A small network was shown many inputs. Here are its activations along a few directions, one row for each input.
Each table varies a few parts of the input and shows all the possible inputs, shuffled.
A made-up example of a description, with smaller parts first: one of 2 separate values, together with either a single point or one of 9 places around a ring or (one of 4 places along a line, together with one of 5 places around a ring).
Shared parts are said once, and a part with two or three values counts as separate values.

Other details of the inputs vary at random and push rows far along two fixed directions, the same in every table; ignore that.

A family of inputs:
r1: [ 18  18  25  13  22  25   0 -10 -13  10  38  16  -7  18]
r2: [  8  -6  -7 -18 -19  -7   0   1  26   7  -7 -35 -10 -13]
r3: [  3  -8  29 -47  -6   1 -14 -12   8  24  27   9  -2  12]
r4: [ -9   5  -7  41 -11   5  -1   2   0  -6 -10  14  13 -16]
r5: [  4   9 -26  33  21   4   1   9  -6 -11 -14  -1  -8  -1]
r6: [ 16 -19  27 -49  22  -8  -2  -9  -2   5   8   4 -16  21]
r7: [ -7  -5 -10 -21 -30 -11 -14   4  23  13  -6 -18  -3 -15]
r8: [-24 -24 -13 -19 -13 -16 -10   0  19  -6 -15  -8   0 -15]
r9: [-20  33 -11  29   0   4  -3   3   1   1 -15   1   1  -5]
r10: [  5  -3 -26  39  -4   3   8   0  -7  -8  -7  15   6  -7]
r11: [-11  33 -12  22 -15  16  10  22 -16  -2   2 -16  32  -4]
r12: [  5 -30 -16 -15 -25 -20   1  -1  12  -1 -16  -9  -2  -8]
r13: [-22  27 -20  29   3  10 -10   6   0  -2  -5   3  -3  -6]
r14: [-10 -29 -10 -14 -27 -13 -11   1  20   2  -8  -8   5 -19]
r15: [ 31 -21  34 -46   8  -7  -1  -8   0  12  12   6 -11  15]
r16: [ 30 -23  28 -45  10  -5   0  -9   1  13  16   7 -10  17]
r17: [-21  -1 -13 -26 -17 -13 -13   3  21   6 -14 -20  -8 -10]
r18: [  6  -1 -22  39  -6   2  10  -1  -7  -8 -11  14   7  -6]
r19: [ 17   3  32  12  11   8  12 -16 -28   1  12  40   3  19]
r20: [  3 -19 -17 -27 -28 -19  16  18  -8 -17  -8 -25  21 -10]
r21: [-23  12  -5  35   1   0   1   1  -2 -12 -21  12   9 -11]
r22: [ -7  29  -8  35 -14   9  -3   3   2   8 -10   2   6 -11]
r23: [ 15   1  33 -54   2   6  15   9 -11   8  39 -23  13  16]
r24: [  4  23  29   8  33  19   1 -10 -14   3  27  12 -13  24]
r25: [ -7   9 -16  32   4  -4  13  -3  -9 -15 -26  10   2  -3]
r26: [ 30 -27  21 -44  14  -1  -6  -8   2  11  23   9 -11  18]
r27: [  4   1  21   8  27   8   8 -17 -26  -6  12  39  -1  26]
r28: [ 25  18  28  -2  28  13  24  10 -41  -2  28  11  24  20]
r29: [  7 -10 -14 -16 -15  -6  -5   3  27   7   2 -33 -10 -11]
r30: [ 19   8 -22  37   7   7   5   8  -3  -4 -11   1  -1  -8]
r31: [  3 -20 -20 -22   4 -16  -4   7  13  -3 -19 -23 -15  -5]
r32: [-10 -24  -3 -15 -29 -18  -8   0  21   1 -14  -9   6 -19]
r33: [  4 -15 -14 -23   2 -20  -1   7  13  -3 -25 -24 -13  -7]
r34: [ -1  11  41   3   7  20  12   4 -37  -9  27  23  37  18]
r35: [-23  10  -9  35   2   2  -1   1  -2 -13 -18  12   7 -11]
r36: [-11   3  28  11  25  17  -6 -12 -17  -7  18  42   5  16]
r37: [ -8  -9 -17 -21 -27  -8 -18   5  24  11   2 -16  -3 -15]
r38: [ -7  28 -13  33  11   9   6   2   1  -4  -8 -16 -10  -5]
r39: [ 18  23  33  12  21  21   6 -13 -14  13  31  14  -6  15]
r40: [ -8 -25 -19 -20 -12 -22   2  -3  10  -7 -23 -11  -6  -3]
r41: [-10   1 -15  41  -8   8  -6   5   0  -7  -2  16  12 -17]
r42: [ -8  29 -10  33  11   7   8   3   1  -3 -11 -17 -10  -4]
r43: [ -8 -29 -25 -19 -10 -18  -3   0  11 -11 -15  -8  -9  -4]
r44: [-12  -5  28 -52   5  -1 -16 -12   5  16  19   7 -10  16]
r45: [ -8  23 -19  34  13  11   0   7   3  -7   0 -14 -12  -3]
Description of these inputs: one of 5 places around a ring, together with either a single point or (one of 2 separate values, together with one of 4 places along a line).
- Changing only the place on the ring of 5 turns r7 into r4. The same change can be made to r44. Which row results? => r8
- Changing only the place on the ring of 5 turns r24 into r31. The same change can be made to r39. Which row results? => r16
- Change only the choice among 2 separate values in r33. List by row number the other rows that result. => r15
- Change only the choice among 2 separate values in r35. List by row number the other rows that result. => r4
- List by row number the other rows that have the place on the ring of 5 in common with r18. => r10, r12, r19, r20, r25, r27, r40, r43

A family of inputs:
r46: [ 1  2 -4  4  2  3 -2  0  2  2  2  0 -3  0]
r47: [ 10 -13  33 -43  11  -4  -2 -12  -2   9  20   7  -7  19]
r48: [ 0 -2  0  4  2 -2  2 -1 -1 -3 -4  2 -1  0]
r49: [-1 -1 -2  2  1  0  1  1 -3 -2 -3  3  3  0]
r50: [-4  0 -1  3 -2  1  0  1 -1 -2  1  2  4 -1]
r51: [ 0  5  1  4  0  2 -1  1  1  2  0 -2  0 -1]
r52: [ 1  5 -2  1  2  1  2  2 -2 -1 -1 -3  1  1]
r53: [-2  1  2  4 -2 -1  0 -1  1  1 -3  4  1 -2]
r54: [11 -4 -1  4 -6  1  6  3 -4 -2  1  0 10 -2]
r55: [ 2  3 -3  4  1  2 -1 -1  2  2  0 -1 -3  0]
r56: [-1  7  1  2 -2  1  2  1 -1  0  0 -4  1 -1]
r57: [-3  4 -1  2 -1  3 -1  3  0 -1  4 -3  2  0]
r58: [-1 -3 -2  4  3  0  0  0 -1 -4 -2  3 -1  0]
r59: [ 1  6 -1  1  1  0  3  2 -3 -1 -1 -3  1  1]
r60: [ 0 -1 -2  5  0  0 -2 -2  1  0 -2  5 -2 -1]
r61: [-5 -1 -2  3 -1  1  0  1 -2 -2  2  2  4 -1]
r62: [-2  0  0  4 -2  0 -1 -1  1  0 -2  4  1 -2]
r63: [-2  6  1  2 -2  1  2  1 -1  0  0 -4  2 -1]
r64: [-2  6  1  2 -2  2  1  2 -1  0  1 -4  2  0]
r65: [-1  3 -1  4  1  3 -3  2  1  1  4 -2  0 -1]
r66: [ 0  0 -1  5 -1 -1  0 -3  1  1 -3  5 -2  0]
r67: [-2 -2 -4  2  2  0  0  3 -3 -3  0  3  3  0]
r68: [-4  0  0  3 -2  1  1  0 -2 -2  0  2  4 -1]
r69: [ 1  0 -1  5 -1 -2  0 -3  1  1 -4  5 -2  0]
r70: [ 0 -2 -1  4  2 -1  1 -1 -1 -3 -4  2 -1  0]
r71: [ 2  3 -2  4  1  2 -1 -1  2  3 -1 -1 -3  0]
r72: [-4  2  1  3 -3  0  2  0 -1 -1 -2  2  4 -1]
r73: [ 1  6 -1  1  1  0  3  1 -3  0 -2 -3  1  0]
r74: [ 2  4 -2  4  1  1  0 -2  2  3 -1 -1 -3  0]
r75: [13  0 -1  4 -5  2  7  5 -6  1  5 -5  6 -2]
r76: [-1 -4 -3  4  3  0 -1  0 -1 -4 -1  3 -1  0]
r77: [ 0  1 -3  3  5  2  1  2  1 -2  2 -2 -3  0]
r78: [-2  0  0  4 -2  1 -2 -1  1  0 -1  4  2 -3]
r79: [ 0  4  0  4  0  3 -2  1  1  2  2 -2  0 -1]
r80: [ 0 -1 -2  5 -1 -1 -1 -2  1  0 -3  5 -2 -1]
r81: [ 0 -2 -4  5  0  1 -3 -2  1 -1  0  5 -2 -1]
r82: [ 0  4 -3  1  2  1  1  4 -2 -1  1 -3  1  0]
r83: [ 1  2 -2  3  5  2  2  1  0 -1 -1 -3 -3  0]
r84: [-2 -1 -1  4 -1  1 -2  0  1  0  0  4  2 -2]
r85: [-1  0 -2  2  0 -1  1  1 -3 -2 -4  2  3  1]
r86: [ 0  5  1  3 -1  2 -1  0  1  3  0 -2 -1 -1]
r87: [ 0  6  2  3 -1  1  0  0  1  3 -1 -2 -1 -1]
r88: [-4  2  1  3 -3 -1  3 -1 -1 -1 -2  2  4 -1]
r89: [-4  1  0  3 -2  0  1  0 -1 -1 -1  2  4 -1]
r90: [-12 -38 -34 -53 -40 -31 -12  14  41   0 -22 -53  -8 -25]
r91: [-2  1  1  4 -2  0  0 -1  1  1 -2  4  1 -2]
r92: [-3 -1 -2  4 -1  1 -3  0  1 -1  2  4  2 -3]
r93: [ 1  1 -2  3  5  2  1  1  0 -2  1 -2 -3  0]
r94: [ 1  3 -1  3  4  0  2 -1  0 -1 -2 -3 -3  0]
r95: [ 0  4  0  3  0  3 -2  1  2  2  1 -2  0 -2]
r96: [ 0  3 -4  1  2  2  1  4 -2 -1  2 -2  1  1]
r97: [ 2  4 -1  4  1  0  0 -2  2  3 -2 -1 -4  0]
r98: [  7 -17  34 -46   7  -5  -3 -11  -5   8  19  12  -2  20]
r99: [-2 -1 -3  2  1  0  0  2 -3 -3 -2  2  3  0]
r100: [ 0 -2 -3  5  0  1 -2 -2  1 -1 -1  5 -2 -1]
r101: [  9 -12  32 -45  10  -1  -3  -8  -5   9  22   8  -4  20]
r102: [ 0 -3 -1  4  2 -1  0 -1 -1 -3 -3  2 -1  0]
r103: [-2  5  0  2 -1  3  1  2 -1  0  2 -4  2  0]
r104: [ 1  2 -4  4  2  2 -2 -1  2  2  1 -1 -3  0]
r105: [ 0 -1  0  4  2 -3  2 -2 -2 -2 -5  2 -1  0]
r106: [-1  1 -1  2  0 -2  3  0 -3 -2 -5  2  3  1]
r107: [ 1  2 -1  3  4  1  2  0  0 -1 -1 -3 -3  0]
- Changing only one part turns r57 into r61. The same change can be made to r71. Which row results? => r80
- Changing only one part turns r94 into r48. The same change can be made to r103. Which row results? => r68
- What do these inputs look like to the network? => one of 2 separate values, together with either a single point or (one of 5 places around a ring, together with one of 6 places along a line)
- Change only the place on the ring of 5 in r91. List by row number the other rows that result. => r48, r66, r72, r98
- Change only the place on the line of 6 in r93. List by row number the other rows that result. => r47, r77, r83, r94, r107
- Change only the choice among 2 separate values in r50. List by row number the other rows that result. => r90
